A small network was shown many inputs. Here are its activations along a few directions, one row for each input.
Each table varies a few parts of the input and shows all the possible inputs, shuffled.
A made-up example of a description, with smaller parts first: values(2) and (point or line(9) or (line(4) and ring(8))).
Shared parts are said once, and a part with two or three values counts as separate values.
In the rows, zero is written as 128.

Other details of the inputs shift rows strongly along two fixed directions, in all tables alike. That doesn't count.

Rows:
R1: [122 136 151 158 142 147 120 123 108 147 106 135]
R2: [108 155 112 155 120 174 139 129 117 138 101 106]
R3: [134 118 109 104 119 118 128 132 141 117 148 124]
R4: [127 106 118 109 116 107 126 129 142 115 155 124]
R5: [122 107 118 109 122 119 122 139 131 107 148 116]
R6: [152 117 138 105 135 111 121 132 129 119 136 154]
R7: [132 106 119 116 122 130 114 146 127 103 138 134]
R8: [126 133 133  98 135 118 144 137 122 105 135 119]
R9: [134 136 127  94 138 108 141 128 131 118 143 127]
R10: [148 113 109 113 116 114 121 135 140 117 137 141]
R11: [143 117 142 108 132 111 121 132 127 111 135 156]
R12: [117 184 119 140 140 154 156 120 119 152  93 120]
R13: [138  92 125 119 117 117 116 138 134 107 145 131]
R14: [116 179  94 149 120 176 146 129 125 147  88 118]
R15: [116 152 116 164 119 172 123 133 122 139  98 126]
R16: [100  66 205 227 145  55 110  41 148 240 169  76]
R17: [127 124 136  98 135  98 139 125 132 116 150 127]
R18: [127 126 158 162 135 127 116 114 122 153 117 134]
R19: [135 163 131 152 137 153 134 121 118 153  89 146]
R20: [137 102 119 116 116 115 117 135 138 112 147 141]
R21: [143 115 144 110 132 120 122 139 120 104 128 146]
R22: [124 117 115 109 115 119 124 139 139 106 144 118]
R23: [121 137 132  97 140 121 140 141 118 104 135 121]
R24: [124 169 101 157 123 187 132 133 119 144  89 134]
Description of these inputs: line(4) and line(6).
Q: The inputs of R16 and R23 match in every part but the line(6) part. If R22 is changed in the same way as R16 into R23, which row does it become?
A: R5
Q: Which other rows does R13 become when the line(6) part takes its other values? List them by row number.
A: R7, R10, R15, R20, R24
Q: Start at R19 and move only the line(4) part, one step at a time. The first step leads to R10. Which rows follow, in order?
A: R14, R12
Q: Which other rows does R18 become when the line(6) part takes its other values? List them by row number.
A: R1, R6, R11, R19, R21

Rows:
R25: [118 140 115 164 124 191 121 144 103 129  92 130]
R26: [141  90 126  97 107 106 103 160 139  72 149 149]
R27: [145 107 154  82 128  95 112 152 129  76 143 160]
R28: [113 175  71 143 120 203 149 139 115 140  90  98]
R29: [125 142 143  61 138  91 147 147 126  77 143 127]
R30: [163 104  99  89 107 118 116 153 144  86 138 165]
R31: [133 101 149  62 150  76 144 135 121  90 169 119]
R32: [146 143 131  77 128 116 120 159 131  78 127 177]
R33: [168 126 126  75 129 110 125 148 133  91 132 176]
R34: [119 204 121 144 146 227 144 155  78 117  55 149]
R35: [ 88 167 174 208 150 119 142  69 127 220 110  98]
R36: [155 103 136  59 152  71 146 130 129 104 166 124]
R37: [ 95 152  94 151 120 187 141 135 116 133 111  89]
R38: [120 220 113 126 145 175 173 126 109 145  75 129]
R39: [143 123 104  92 106 125 110 164 141  73 135 165]
R40: [125  92 147 235 132 145 104  80 124 224 108 108]
R41: [142 190 115 143 148 206 141 143  91 137  63 151]
R42: [ 84  94 150 234 114  97 108  57 161 230 157  74]
R43: [131  35 138 156 107  41 107  71 178 182 205  92]
R44: [105  51 152 160 109  61 105  93 166 155 193  79]
Q: The inputs of R40 and R41 match in every part but one. If R26 is changed in the same way as R40 into R41, which row does it become?
A: R27
Q: What do these inputs look like to the network?
A: line(4) and ring(5)
